Each row below holds a small network's activations on one input, seen along a few directions.
In each table, some parts of the input vary, and every possible input appears once, in random order.
Descriptions start from the smaller parts, as in this example, which fits no table here: line(6) and (point or line(11) or (values(3) and ring(8))).
Shared parts are said once, and a part with two or three values counts as separate values.

Table:
row 1: [-23  34   4  31  13  56  -8   0  10  13 -16  51 -21]
row 2: [-12 -14  -1  -3  -2  12  -5 -11  -9   7  -9 -18  36]
row 3: [ -4  13 -32   7 -12   2   7 -29 -26   4   7 -12  16]
row 4: [ -6  -6   0 -26  -7   9  -9   7  -1 -13  -2 -16  20]
row 5: [  8 -11   7  -1   9  -9   7  10  19 -16 -11  -1 -24]
row 6: [ 20  15   7   9 -14 -18   1  12  -1  17  23   4  -1]
row 7: [-11 -18 -24  20  16   4  -5 -18  -3  -2  -7 -15  -7]
row 8: [25 -6 27 -9  8 -2  2 26  4 17  2  6 19]
row 9: [-11 -16 -10  -1  14  -7   1  -9   1 -14  -7 -10 -26]
row 10: [  5 -10  13   1 -30 -11   3   4   5  -2  13   5 -12]
row 11: [  3   1  20 -28  -3  -7   0  14   1  -7 -11   0  19]
row 12: [-13  -2 -10 -14 -20  -7  10 -16 -11   5  13  -8 -11]
row 13: [ 18  22  -2  14  28 -23  -4   9  12  -8   5  12  -7]
What do these inputs look like to the network? -> point or (values(3) and line(4))

Table:
row 14: [ -8  -7 -18  27  -1  17   4 -23  -4  12  -6  -8   7]
row 15: [ -5  13  -5  14  30 -12  -4   7  19  -8  -8  12 -17]
row 16: [ -1  14  17   4  16  12  -5  14  -6   9 -12  22  11]
row 17: [-14  12  22 -13   9  15 -21  18   3  -8  -7  25  11]
row 18: [ 7 17  6 14  6 15 -1 22 -6 24  4 10 13]
row 19: [  7  11  -7   5 -13 -11   8   3  14  12   6   9 -39]
row 20: [-27 -14  -8   1  12  30   0 -14 -17 -23  -9   0  -2]
row 21: [ 12   5  -7  22   8 -11  -2   2   8   8   1   5 -26]
row 22: [-13  -6  -3   2  17  -5 -17  13  17 -26 -11  16 -22]
row 23: [ -6   8 -21   4 -25  23   7 -20  -7  14  -3 -12 -10]
row 24: [ 29 -33   5 -28 -14 -51   6  -2  13 -14  14 -29   0]
row 25: [  5 -29  -6 -30 -18 -22  10 -24 -10 -15  21 -47  32]
row 26: [-17  -7 -27  18  14  19  -8 -19 -12  -4 -14   2   8]
row 27: [ 22  -9  33 -39 -14 -30  17  14 -14  -4  17 -25  39]
row 28: [  8  23  19  -1 -27  13   7   8   3  23   9  18  -4]
The inputs of row 18 and row 14 match in every part but one. If row 28 is changed in the same way as row 18 into row 14, which row does it become? -> row 23
What do these inputs look like to the network? -> values(3) and (point or line(4))

Table:
row 29: [-18  24   5  19  -9  32  -9  12 -14  36 -11  33  -7]
row 30: [ -1  10   3  20  27   1  -1  25   6   2  -4  34 -44]
row 31: [  7 -20   8 -27 -18 -27   1 -21  -6 -24  21 -37  50]
row 32: [-16   1 -37  34  -7  44   1 -37  -4  14  -5  -2   5]
row 33: [ 14  14  18 -12 -15  -8  -4  26  -2  37   6  15   8]
row 34: [-10 -16 -37  22  20   0  -4 -16  13 -14  -9   0 -49]
row 35: [ 14 -10  -6 -12 -40 -20  14 -23 -15   8  10 -39  31]
row 36: [ 25  10  19  -9  12 -39  -1  32  16  -3  -2  11 -32]
row 37: [ 22 -26 -12 -20 -12 -52  20  -9   8 -15  29 -35  -9]
row 38: [  8  13  37 -35  11   5  -2  23   2  -5  -2   1  28]
row 39: [-27 -13 -16   9  18  35 -11 -20 -17 -23 -16  -8   6]
row 40: [-16  12  17  11  15  29  -5   7  14 -12 -16  27  13]
The inputs of row 35 and row 31 match in every part but one. If row 33 is changed in the same way as row 35 into row 31, which row does it become? -> row 38
What do these inputs look like to the network? -> values(3) and line(4)
Start at row 34 and move only the line(4) part, one step at a time. The first step leads to row 30. Which rows follow, in order? -> row 36, row 37
